Each row below is a small network's average activation on inputs in which a field has the value named, seen along a few directions.
Values that are neighbours, or in one group, have similar rows; names and order tell nothing.
In the rows, zero is written as 500.
Random noise pushes rows far along 22 fixed directions. That doesn't count. These rows show it; they differ only by the noise:
[445 525 472 651 785 443 622 379 473 481 874 457 433 623 468 350 407 577
 525 631 667 492 445 595 294 515 512 536 539 603 567 567]
[352 380 580 596 313 567 290 322 298 539 443 585 524 351 577 536 721 405
 529 425 492 665 370 580 500 808 653 390 523 333 555 500]
[558 738 653 598 499 612 380 750 427 439 514 633 501 615 444 467 381 372
 532 499 431 520 459 539 409 466 565 554 391 633 610 527]
[508 489 254 399 726 219 378 766 605 516 446 516 544 639 722 387 521 715
 445 283 394 608 436 445 437 461 475 570 663 511 441 298]
[358 513 464 457 517 581 396 523 393 365 548 554 388 392 344 292 360 456
 517 473 566 518 506 758 277 367 585 588 496 525 432 506]
[374 509 601 382 496 623 711 685 255 472 584 367 610 501 607 662 563 734
 538 351 506 528 430 456 140 425 668 633 656 519 380 466]
[501 642 447 345 413 268 660 443 546 483 558 423 484 355 392 492 468 566
 504 466 487 631 667 547 443 216 415 536 538 517 515 490]
[366 513 543 599 478 450 471 503 560 396 476 563 631 563 427 620 498 566
 524 296 440 638 649 554 458 611 360 677 514 585 553 409]
[526 468 442 427 492 442 436 417 515 311 510 557 647 693 654 435 347 471
 440 198 512 355 522 412 440 653 538 577 670 438 365 467]
[492 425 454 476 340 585 582 351 407 438 447 605 579 574 577 797 599 455
 460 629 527 476 395 560 758 542 536 514 523 504 563 369]
[339 429 440 587 636 531 352 429 501 466 465 463 633 550 570 614 641 672
 412 423 464 474 508 371 454 588 499 574 430 557 520 480]
[407 530 447 521 454 413 345 424 477 374 387 750 585 540 517 613 317 342
 517 218 420 476 430 511 519 485 677 496 343 490 456 584]
[555 442 509 490 634 534 512 412 682 399 514 309 632 484 496 300 651 855
 226 493 555 587 467 465 491 508 666 429 584 294 369 547]
[344 550 623 476 621 597 138 433 589 295 225 551 406 664 373 581 218 414
 512 361 593 538 511 306 435 291 538 556 293 617 337 727]
[503 584 728 605 591 435 298 393 476 531 520 354 336 418 488 345 523 547
 591 513 735 418 646 399 271 481 339 452 570 762 368 525]
[557 394 459 615 394 582 552 652 444 578 541 389 527 468 588 448 642 520
 379 718 454 486 445 473 474 611 608 346 613 530 487 284]
[594 426 563 474 403 536 556 557 563 299 364 619 569 577 440 704 403 562
 437 334 500 400 403 701 594 367 559 520 534 474 411 550]
[543 380 508 467 496 522 654 344 461 485 484 593 469 587 426 585 388 409
 611 475 601 487 440 606 615 591 540 642 451 444 558 597]
[486 504 519 382 261 687 420 426 359 539 593 434 410 416 558 562 598 522
 395 579 601 451 549 474 463 477 409 502 600 397 467 344]
[488 743 565 557 484 566 446 479 538 345 498 560 670 445 419 380 489 355
 478 569 411 518 545 592 542 590 510 489 475 422 463 624]
[525 428 315 570 507 352 489 614 421 451 457 425 583 527 624 561 444 444
 506 470 404 571 406 442 197 541 547 488 652 460 364 568]
[742 401 485 422 382 599 467 441 400 671 469 438 429 548 658 547 584 610
 411 401 632 498 464 322 421 655 539 643 516 336 524 445]
[573 529 346 483 418 799 587 421 463 620 305 435 486 515 682 655 597 406
 325 496 513 554 384 441 342 643 774 556 372 414 617 640]
[471 557 482 535 420 526 696 333 568 493 573 541 447 480 479 539 422 391
 592 564 542 474 507 605 576 484 403 402 557 539 510 529]


GUL, 9 values:
fiz: [629 460 437 497 460 572 502 635 543 342 404 464 646 448 303 467 353 567
 591 620 362 432 642 390 491 382 239 674 494 448 287 469]
sekom: [379 529 376 598 573 456 487 535 512 599 654 557 422 406 408 501 369 334
 429 651 452 499 578 494 441 418 599 441 271 589 539 462]
bepip: [555 294 470 687 546 419 739 642 513 495 527 444 752 305 393 520 619 664
 385 553 349 371 509 565 477 545 692 418 421 420 385 514]
kadog: [401 644 598 449 634 478 334 358 542 496 603 304 443 501 486 427 466 530
 313 429 637 443 662 277 269 385 575 494 385 555 461 663]
tig: [575 477 444 614 644 496 572 456 403 676 659 499 330 563 679 415 420 340
 769 506 598 422 384 510 269 689 356 440 634 560 495 610]
poto: [598 494 660 394 390 362 311 502 375 544 440 503 517 493 499 590 561 500
 474 335 472 329 629 333 547 428 490 564 397 548 595 493]
lis: [528 615 513 446 357 571 590 459 431 489 243 550 519 262 577 569 617 538
 590 325 531 615 526 628 307 454 541 594 543 558 376 522]
rar: [495 484 576 556 568 513 608 509 438 425 514 523 669 488 550 542 634 574
 545 600 457 426 412 535 574 534 588 442 519 586 460 528]
tufes: [707 594 579 554 252 541 504 607 435 626 515 405 500 363 447 581 609 677
 433 582 505 921 525 345 329 466 515 559 475 286 502 451]
GUL is arranged as 3 separate groups.
- Which other values are in the same group as sekom? Give them in the order they are listed. => fiz, tig
- Which other values are in the same group as bepip? Give them in the order they are listed. => lis, rar

DEG, 9 values:
tavo: [606 465 490 243 617 451 595 425 449 447 531 348 414 648 485 123 337 557
 342 412 834 674 671 491 324 642 817 880 626 510 461 292]
bot: [462 434 641 480 417 393 542 385 324 497 506 524 598 408 341 587 472 220
 432 471 640 207 855 575 517 718 619 807 314 672 511 446]
kipim: [283 432 595 523 539 363 550 372 425 584 855 464 499 603 619 599 591 363
 500 550 615 486 544 499 558 810 355 438 670 406 548 459]
puno: [644 587 669 631 426 743 139 400 453 410 382 601 448 870 752 557 660 466
 472 444 563 641 244 464 556 775 451 440 661 542 728 514]
tumu: [621 368 677 556 673 395 607 759 533 409 443 368 661 648 373 711 578 645
 288 927 553 454 472 405 748 322 804 479 348 749 456 383]
pali: [531 622 545 630 402 846 417 586 518 512 650 619 573 370 360 617 428 343
 335 767 498 252 462 560 668 507 477 405 230 192 296 656]
fizi: [403 790 647 247 889 684 871 644 577 527 478 344 658 557 425 229 564 630
 573 608 570 708 676 490 529 650 607 873 472 468 459 490]
zele: [459 212 582 562 621 391 494 437 579 319 599 518 335 816 177 639 237 563
 590 388 575 435 491 650 532 281 324 660 442 673 781 644]
tugeb: [412 474 315 749 633 633 256 577 481 458 665 472 423 472 478 485 617 640
 299 920 549 746 391 647 318 422 428 454 527 528 457 304]
DEG is arranged as 3 separate groups.
- Which other values are in the same group as zele? Give them in the order they are listed. => tavo, puno
- Which other values are in the same group as tugeb? Give them in the order they are listed. => tumu, fizi

LIGEF, 20 values:
sizu: [389 725 528 349 498 441 342 726 523 587 491 379 693 308 635 552 928 365
 400 608 305  46 859 521 750 608 110 484 515 683 633 337]
sorus: [459 799 678 466 674 544 620 621 685 381 364 494 663 524 437 414 426 364
 598 538 431 579 584 523 621 570 509 516 490 577 424 688]
ral: [684 884 320 742 596 470 535 586 711 417 544 434 576 688 471 506 417 391
 285 713 369 672 596 486 338 390 424 520 403 748 774 533]
dur: [582 408 542 548 517 180 645 646 375 506 633 658 771 405 448 643 443 468
 630 480 326 350 398 471 682 531 662 421 415 386 384 570]
gozo: [320 872 762 368 614 685 340 549 485 523 513 401 437 438 642 565 898 570
 617 875 480 509 263 536 835 333 236 164 684 467 545 670]
nifu: [426 507 362 571 364 328 653 785 800 639 720 718 576 579 467 608 273 481
 351 299 231 835 548 475 670 495 588 331 394 203 503 251]
rup: [429 566 553 567 741 681 572 690 763 495 500 463 689 689 669 533 524 493
 381 635 556 388 462 466 723 864 459 452 612 336 184 465]
mov: [529 736 117 581 372 403 363 268 737 670 482 690 411 442 709 640 344 231
 321 469 476 276 673 250 645 462 290 364 258 558 420 366]
gonat: [561 388 814 541 593 498 467 618 438 400 567 518 541 552 303 409 436 762
 634 632 645 566 401 512 613 434 517 551 571 468 195 414]
dakon: [363 368 531 624 593 612 386 547 601 302 310 586 621 553 269 645 426 775
 547 422 370 590 492 431 568 336 452 629 340 574 426 475]
kazi: [655 205 289 439 387 488 484 429 456 503 484 486 206 503 483 276 448 661
 474 404 569 348 515 599 356 248 427 517 594 674 692 303]
voro: [756 410 288 674 526 549 430 304 312 534 394 604 334 446 574 450 373 669
 717 615 844 503 409 563 179 529 349 811 592 673 133 306]
fupof: [232 309 617 598 428 517 700 296 407 296 656 822 594 695 374 626 188 257
 742 333 454 339 387 597 776 610 578 445 475 543 537 522]
tubu: [286 502 307 154 376 761 663 308 561 793 447 354 332 243 784 687 721 538
 586 423 459 486 465 417 509 481 239 359 654 129 410 621]
ves: [415 377 447 443 500 657 658 332 550 342 546 551 522 660 414 584 355 448
 478 701 587 444 452 463 764 396 544 475 444 526 424 442]
feba: [199 571 195 535 630 597 421 515 805 496 454 568 608 449 644 432 477 372
 316 327 252 228 606 533 606 633 443 300 437 516 423 422]
panid: [429 406 305 638 266 402 525 569 312 499 659 681 502 328 347 750 448 609
 555 627 413 721 405 656 472 264 432 573 433 432 426 259]
runi: [693 389 538 674 752 391 695 594 588 651 451 297 552 557 422 454 591 656
 496 571 514 356 560 366 434 575 567 629 329 737 681 621]
lub: [529 663 424 461 643 395 289 715 504 481 725 632 513 618 523 398 501 248
 365 612 387 347 494 706 590 573 389 514 466 331 715 610]
vadar: [393 468 163 387 687 501 363 639 455 385 534 318 649 678 695 279 630 748
 418 533 306 549 499 318 303 485 406 644 753 552 605 258]
Each value of LIGEF is a pair of two hidden parts, and every pair occurs once (2 first parts, 10 second parts).
- gozo and sorus share the first part; gozo and panid share the second. Which value has the first part of panid and the second part of sorus? => dur
- ves and lub share the first part; ves and sizu share the second. Which value has the first part of sizu and the second part of lub? => kazi
- gonat and fupof share the first part; gonat and voro share the second. Which value has the first part of voro and the second part of fupof? => mov
- runi and ral share the first part; runi and rup share the second. Which value has the first part of rup and the second part of ral? => vadar
